Read these off the grid that follows. Counting starts at 0.
1) Give the entry directly below -50.
2) Give the entry in row 1 and column 0.
3) Give the top-right entry.
4) Give the entry in row 0 and column 1.
5) Give the entry in row 0 and column 0.
6) Give the bottom-left entry.
7) Give the entry directly below -60.
[[-87 -19  35  34]
 [ 27  14 -74  26]
 [ 68 -60 -19  88]
 [-25 -50  35   6]
 [ 19 -14  12  19]
 [-18 -54 -34 102]
 [ 75   3  27  14]
 [-32  27  63  75]
 [-10  37  -9  97]]
1) -14
2) 27
3) 34
4) -19
5) -87
6) -10
7) -50

grid =
array([[ 46,  22,  61,   3,   1,   0,   5,  -1,   1,  57,  52,  -1,  15],
       [  5,   2,  18,   4,   3,  59,   0,  51,  25,  -1,   0,  16, -72],
       [  3,   0,  15,   0,  10,  34,   1,  73,   8,  -1,   1,  38, -67],
       [ 39,  16,  66,   8,   1,   0,   3,  -1,   0,  47,  63,   1,  18],
       [  1,   7,   3,  -1,  66,   2,  30,  43,   1,   0,   1,  76, -13],
       [-31,   0,  74,  47,   0,   1,   1,   1,  15,   6,  63,  -1,  15],
       [ 32,  63,  30,  -1,   6,  -1,  28,   0,   0,  75,  14,   1,  10],
       [ 47,  22,  63,   4,   0,   1,   5,  -1,  -1,  59,  52,   1,  16],
       [  1,   2,   7,   0,  37,  10,  10,  70,   2,   1,   1,  70, -33]])
The entry in the top-right corner is 15
Which number is the maximum? 76
The smallest entry -> -72
Which number is the 4th entry from the end, reading row by row? 1
The third largest entry: 74
The first entry, reading row by row -> 46
Which number is the fourth entry, reading row by row? 3
The entry directly below 32 is 47
The third entry on the main diagonal: 15
Which number is the last entry of the largest entry's row? -13
The entry directly below the largest entry: -1
The bottom entry of the column that holds the smallest entry is -33
Which number is the bottom entry of the column that holds the largest entry? 70
The first entry of the largest entry's row: 1
Which number is the 2nd smallest entry? -67
The largest entry in the first row -> 61
The first entry in the row that holds the smallest entry -> 5
The smallest entry in the first column: -31
The entry in the bottom-left corner -> 1
The entry directly below the centre entry: 1
Which number is the largest entry in the last column? 18
The fifth entry from the end, reading row by row is 2
Which number is the 3rd entry from the end, reading row by row? 1
The entry directly above 73 -> 51
Which number is the entry at the centre? 30
The third entry on the diagonal from the top-right corner -> 1
The entry directly above the largest entry: 1
The entry just left of the centre entry is 2

Read these off the matrix that follows.
1) Which number is the entry just left of the centre entry?
2) Which number is the entry just right of the centre entry?
3) Which number is the entry just right of 134.35?
4) Which number is the entry just right of -0.61?
5) Which number is the entry just right of -39.79?
[[ -31.09  -96.19   67.27 -149.12   23.57   22.59  -34.83  -65.90   82.01
   -58.16   -1.95]
 [  15.00 -111.72  178.83 -259.64  135.43   66.93  -46.05  -26.89  165.92
  -142.39    9.95]
 [-179.00  -28.74 -112.74  -58.87 -116.85  157.12  112.24    8.33   93.49
   217.66  -53.05]
 [-210.13  206.26  134.35  -57.43 -122.52   89.26  -26.00  139.62 -238.25
  -126.66 -204.26]
 [-117.96  -65.48 -146.43    6.96 -131.13   37.49   28.97  -77.73   22.70
   132.74  -17.14]
 [ -53.91  -89.31   -0.61  -71.78  -50.76  -46.57  -33.53 -106.11   20.00
   -45.35  -24.00]
 [-179.08  126.76   87.23  -72.27  -98.19   91.48   -2.10   92.89 -133.84
   -63.76 -151.30]
 [-249.08  211.93   92.89  -56.45 -143.66  143.94   31.24  165.21 -196.86
   -35.97 -214.17]
 [-102.53  -55.29   36.91 -142.81  -23.54   88.01   32.07  -18.17   87.21
    39.07  -42.18]
 [-171.42  -39.79 -178.32    4.74 -156.05  113.89   93.21  -30.13   55.18
   230.63  -37.00]
 [-102.98  -50.06 -219.76  115.16 -191.12  -49.08  -26.68 -122.07  -90.56
    92.83  -10.99]
 [ -39.07 -101.08  -12.06  -57.00  -50.84  -67.52  -46.18 -123.81   10.45
   -51.19  -11.94]
 [-143.97   65.70   48.50  -61.05  -94.76   38.91  -14.17   28.54  -98.55
   -60.63 -118.06]
 [ -86.14  -67.57 -186.92   77.77 -157.14  -43.08  -28.49 -122.84  -55.92
    73.88   -3.10]
 [-134.88   47.32  -49.82   20.31 -142.14    3.89  -32.83  -16.14 -131.51
   -23.59  -88.70]]
1) -143.66
2) 31.24
3) -57.43
4) -71.78
5) -178.32

W =
[[  6  52 -26 -57  21  21  -4 -28 -51   8  -7  11  38]
 [ -6  -5 -39  13  36  39  -9 -50   0  28  -2  85 -18]
 [ -9  27  27  23  19   8  29 -44 -38 -40  12 -24   8]
 [ 18  13   3 -33  43  10  -8 -18 -15  25  -3 -71   9]
 [ -7  17 -18 -39  -3 -29  -4  21 -44  -6  -7  38  46]
 [  6 -14 -47 -13  -2 -15 -40  47 -34   4   6  -6  12]
 [-15   7   4 -26  -8 -13  35 -22 -49 -31 -19  54  24]
 [ 10   5   5 -22  -7 -16  74  20 -23 -24  -8  41   0]
 [ 27 -39 -43  59  13  25  17 -20  71  43  28  75 -30]
 [ 30  65  17   8  38  -3 -16 -12 -37  18  31 -21 -30]]
Counting starts at 0.
Which number is the entry just right of 75?
A: -30
The entry in the top-left corner is 6
The entry directly above the smallest entry -> -24
The top-right entry -> 38
The entry just right of the smallest entry: 9
Which number is the entry in row 1 and column 1?
A: -5
The entry in row 2 and column 0 -> -9
The entry just right of the largest entry -> -18
Which number is the bottom-right entry?
A: -30
Which number is the entry at row 1, column 0?
A: -6
The entry at row 0, column 1: 52
The entry just left of -33 is 3
Which number is the entry in row 1 and column 2?
A: -39
The entry directly above the largest entry is 11
The largest entry -> 85
The entry in the bottom-left corner: 30
Which number is the entry directly below the smallest entry?
A: 38
Which number is the entry at row 0, column 2?
A: -26
The entry directly below -31 is -24
Which number is the entry directly below 75?
A: -21
The entry just left of 29: 8
